A small network was shown many inputs. Here are its activations along a few directions, one row for each input.
Each table varies a few parts of the input and shows all the possible inputs, shuffled.
A made-up example of a description, with smaller parts first: one of 3 separate values, together with either a single point or one of 9 places around a ring or (one of 5 places around a ring, together with one of 6 places along a line).
Shared parts are said once, and a part with two or three values counts as separate values.

Other details of the inputs shift rows strongly along two fixed directions, in all tables alike. That doesn't count.

Rows:
r1: [-30  32 -15  15  70 -17 -46  -9 -37 -17  41 -15   3]
r2: [-43 -33 -21   3 -11  37  11   5 -57 -45   8   6 -16]
r3: [-14  42  22   7  71 -51 -43  -3   4  19   4 -31  10]
r4: [-27  26 -14  -1  64 -16 -36 -25 -38   0  54 -26   4]
r5: [ 53  14  13 -12  -9 -83 -15  -7  76  48 -31   5  -5]
r6: [ 30  47  17 -14  53 -55 -36  -4 -13  28  30 -19  16]
r7: [ 21 -31   0  -2 -20 -39  24  -8  65  31 -34   4   3]
r8: [ -9 -22 -10  22  -1  27   5  -5   5  -5   8  10  -3]
r9: [-35 -24   1  17  -8  60  17 -10 -59 -27  10  -8 -17]
r10: [ -8 -15  -4 -16 -58  44  19  -5 -21 -32  -1  14  -7]
r11: [ 13 -28  -5  -3 -28  13   2 -18   4   3 -34   3  18]
r12: [ 22   6   0 -10  -4 -47   7   5  29  29   2  -1  -9]
r13: [  5  27  -5  16  26  -9 -19   6  -7  10  37   4 -10]
r14: [  5 -26  18  -2 -19  22  17 -17  19   2 -24 -17  -4]
r15: [  9 -33 -12   3 -35  21  -1 -20  41   1 -28   6   2]
r16: [-55 -20  -4  -6 -10  52  10  11 -44 -49  14   8   8]
r17: [  2 -27   9  15 -27   9  34  -3  35  -5 -20  24  10]
r18: [ 18 -10   4   6 -43  18  31   6  26  16 -24 -10 -10]
r19: [-17  -6 -21  10 -21  53   9  27 -70 -36  11   7   1]
r20: [  4 -28   4   9 -29  17  30 -12  30  12 -35 -14   0]
r21: [-29  21 -27 -34  66  43  -2 -29 -59 -13   8  21 -21]
r22: [-15  19   6  19  38 -16 -18  -8 -13  -6  -6 -22   0]
r23: [-11  50  14  11  52 -17 -27  -5 -58   5  46 -22 -18]
r24: [  7  -3 -15  -5 -29  26 -12  -6   0  -6   6   3 -12]
r25: [ 55  10  23 -15   0 -78  -2   3  82  49 -18   2  -4]
r26: [-10   0 -12   5 -14  30  -7  32   9  -9   8   8  -4]
r27: [ -4 -26  -4  -5  -5  30   0 -14  10  -9   9  -5   0]
r28: [ 24 -30   9  14 -15 -37  22  -1  63  29 -34  20  -3]
r29: [-10 -20 -10   1 -40  54  16  41 -28 -18 -10  13   9]
r30: [-24   0  -5  11  34  18 -10  -8 -76 -15  32  -3  10]
r31: [ 48  -3   0   5 -30 -23  22  14  53  40 -32   5  20]
r32: [ -5   0   7  -3 -31  12  16  33  25 -12 -11  18   8]
r33: [ -5 -17 -12  18  -3  16   6   9 -15 -14 -21   5  19]
r34: [ 13  52  -5   0  54 -52 -36  -6   8  29  44 -19   1]
r35: [  0 -37  -4 -13 -32  -2   5 -21  12  -2 -25   6  -9]
r36: [-33 -23  -3  -6 -22  58  -1 -30 -60 -32  -3 -20 -15]
r37: [ 10  -3  -1  11 -40   6  28  25  33 -16 -23  23   4]
r38: [ 29 -35  15 -12 -19 -34  17 -10  68  24 -33   5   0]
r39: [-13  35   2  -3  49 -37 -26   2 -60   2  58  -3 -22]
r40: [ 58  44  -5 -24  40 -41   8  -5  85  59 -52  38 -10]
r41: [ 16  -8   9  11 -41   9  35  16  30  -1  -9  28   0]
r42: [ 22 -38   7  -5 -28  18  21  -5  24   7 -30   3  20]
r43: [-24  11  -6   7  41  -7 -33   7   6  -2  16  -7  10]
r44: [  6 -13 -10   6 -32  -3  17  26  12  -8 -16  17 -17]
r45: [ 20 -13  -2  -6 -30  26   8   7  29   2   6   3  -9]
r46: [-16  27  10  -8  68 -71 -42   3   3  16  16 -11   6]
r47: [ -2  45  10 -11  54 -71 -41  21  -1  20  27  -7  -5]
r48: [ -4  36  10   3  72 -56 -45   6  -5  21   8 -14  33]
r49: [ -2 -21   4 -10 -32   7  10 -24  20 -14 -23   9  11]
r50: [ -1   3 -21  18 -15  25  -1  23   4 -16   5  10  -9]
r51: [ -5 -20   6 -19 -49  49  32   6 -15 -31  13  11  -6]
r52: [-19  -5  -3  -9 -36  59   0 -11 -64 -28   8 -16 -25]
r53: [-17 -16  -2  -5 -12  11  24 -14   0 -14   3   1  12]
r54: [  2  44  -2 -15  39 -24 -47 -15 -69   2  38 -17   7]
r55: [-19 -38   7 -16 -35  48  30 -13 -11 -35   2   6   5]
r56: [ -1   7  -5  -1  32 -20  -9 -14 -23  13  11 -16  24]
r57: [-36  -2   0   1 -21  63   5  27 -55 -31  10 -11 -18]
r58: [ 45  -1  27  -2 -29 -14  16   2  65  31 -34 -11  -6]
r59: [ 34   9  10  25 -25 -20  14  21  63  21 -49   0  -4]
r60: [-10  19  -6   8  20  19  -9  10 -80 -11  43   2   0]
r61: [-20 -10  -3  11  -7  10  14   2   1 -31 -10  12  12]
r62: [  8  58  11 -11  48 -66 -20  -8   0  18  39 -13  11]
Description of these inputs: one of 2 separate values, together with either a single point or (one of 5 separate values, together with one of 6 places along a line).
Question: The inputs of r31 and r56 match in every part but the choice among 2 separate values. If r41 is changed in the same way as r31 into r56, which row does it become?
Answer: r17
Question: Which other rows does r34 become when the choice among 2 separate values takes its other values? List them by row number.
Answer: r4
Question: Which other rows does r47 become when the choice among 5 separate values takes its other values? List them by row number.
Answer: r26, r29, r32, r57
Question: Which other rows does r55 become when the place on the line of 6 takes its other values? List them by row number.
Answer: r16, r17, r49, r53, r61

Rows:
r63: [  9 -13  -4  -5 -27  16  25   7  18   2  -9  17 -15]
r64: [ 13 -11  -1   4 -26  25  19   3  14   7 -19   4 -12]
r65: [-34   2  -6  -8  26  13 -17 -16 -82 -25  39 -15   2]
r66: [  6   7   1 -11  21 -19 -18 -25   9  11   7  -9   4]
r67: [  3 -16  -1   5 -32  12  18  18  20  -8  -6  14   7]
r68: [ 12 -14 -10  -9 -29  20  15   5  21   0  -7  18  -7]
r69: [ 10 -18  -6   1 -31   8  21  17  10  -1 -12  18   3]
r70: [ 11  16  15 -10  26 -44 -14 -18  15  18  -8 -10   6]
r71: [-12  13 -10   7  51 -11 -12  -4  14   5 -13  12  10]
r72: [  6  21   8  12  17 -18 -16   6   5   8   7 -11  14]
r73: [ -3 -18  -1   8 -32   8  16  20  22  -8  -8  11  -7]
r74: [  7  23   5 -11  17 -28  -7   4   1   8   5   5  -3]
r75: [ -8 -32   4   8 -29   9  13  -1  21  -8 -17  -3  -1]
r76: [-28  -9  -9  -6 -22  65  12   6 -70 -34  11  -2 -15]
r77: [ 23  29   2   0  26 -27 -23  -7  22  25   2  -8   3]
r78: [ 13 -15  -3  11 -30  18  16  13   6   4 -22   6   6]
r79: [  0  18   8  15  17 -22 -18   8   7   7   5 -14   0]
r80: [  6  11  14   4  25 -44 -18 -12  22  13   3 -13  20]
r81: [-34   6  -4 -15  30  20 -13 -26 -74 -23  42 -17 -15]
Question: Describe the family of inputs behind these rows.
Answer: either a single point or (one of 3 separate values, together with one of 6 places along a line)
Question: Which other rows does r70 become when the choice among 3 separate values takes its other values? List them by row number.
Answer: r74, r76

Rows:
r82: [ 35 -10  -5 -11 -29  -1  22   4  39  20 -30  24   0]
r83: [ 10  30   6  -4   6 -32 -18  14 -15   6  37  -7  -4]
r84: [-18 -15 -19  -8 -28  81  22   5 -71 -30  10   9 -13]
r85: [ 33   0   1 -20 -23  -9  23   0  28  21 -23  20 -10]
r86: [-13  27   2  14  25 -32 -18  31  -3  -8  28   4  10]
r87: [-26 -19 -22   6 -14  63  22  18 -44 -29  -7  20  -5]
r88: [-11  24  -9   1  47 -21 -13  11  -7  -2   8  16  13]
r89: [-15  17  -4   9  46 -12 -21  -7   2   3   9  -6  -3]
r90: [-13 -57   0  12 -36  16  29  -2  40 -15 -42  13  22]
r91: [-11 -30 -11   8 -16  24  20   7  44 -10 -24  22   1]
r92: [ 21 -33  11  -6 -29 -19  13 -24  44  16 -30  -4  12]
r93: [ -1   3  16 -22  19 -37 -13 -37 -18   6  16 -20  -1]
r94: [ 19 -19  15   4 -13 -16   5 -23  34  18 -29 -16  16]
r95: [ -7  30   4  20  23 -27 -19  30 -10   0  22  -6   4]
r96: [-20   8  -2 -17 -23  29   4  14 -76 -31  54  -4 -26]
r97: [ -6  23   0   3  38  -7 -26 -13  -1   7   8 -15  -5]
r98: [ -6 -15   9  15  15 -24  -5 -13  21   6 -23 -11  20]
r99: [-27 -15 -21  -2 -22  81  17  12 -68 -35   2  10 -10]
r100: [-11   5  12   5  32 -23 -25 -24 -13   2   0 -28  16]
r101: [ 27 -13   4 -17 -26  -8  18 -15  54  21 -21   9 -19]
r102: [ 12  36  10   8  10 -22 -19  17 -16   9  29 -16  -1]
r103: [  2  35   8  14  16 -22 -23  24 -13   3  21 -15   2]
r104: [  5   9  -3 -14  17 -11 -13 -20   6   9  15  -3 -11]
r105: [ 20 -21  -2   3 -34  28  20  -7  44  12 -30   4  -8]
Question: Describe the family of inputs behind these rows.
Answer: one of 4 places along a line, together with one of 6 places along a line
Question: The inputs of r89 and r98 match in every part but the place on the line of 4. If r105 is changed in the same way as r89 into r98, which row does it become?
Answer: r94
Question: A walk changes only the place on the line of 6. It starts at r86 and steps to r95. List the rest of the walk in order.
Answer: r103, r102, r83, r96
Question: A walk changes only the place on the line of 6. It starts at r88 and steps to r87. List the rest of the walk in order.
Answer: r99, r84, r82, r85
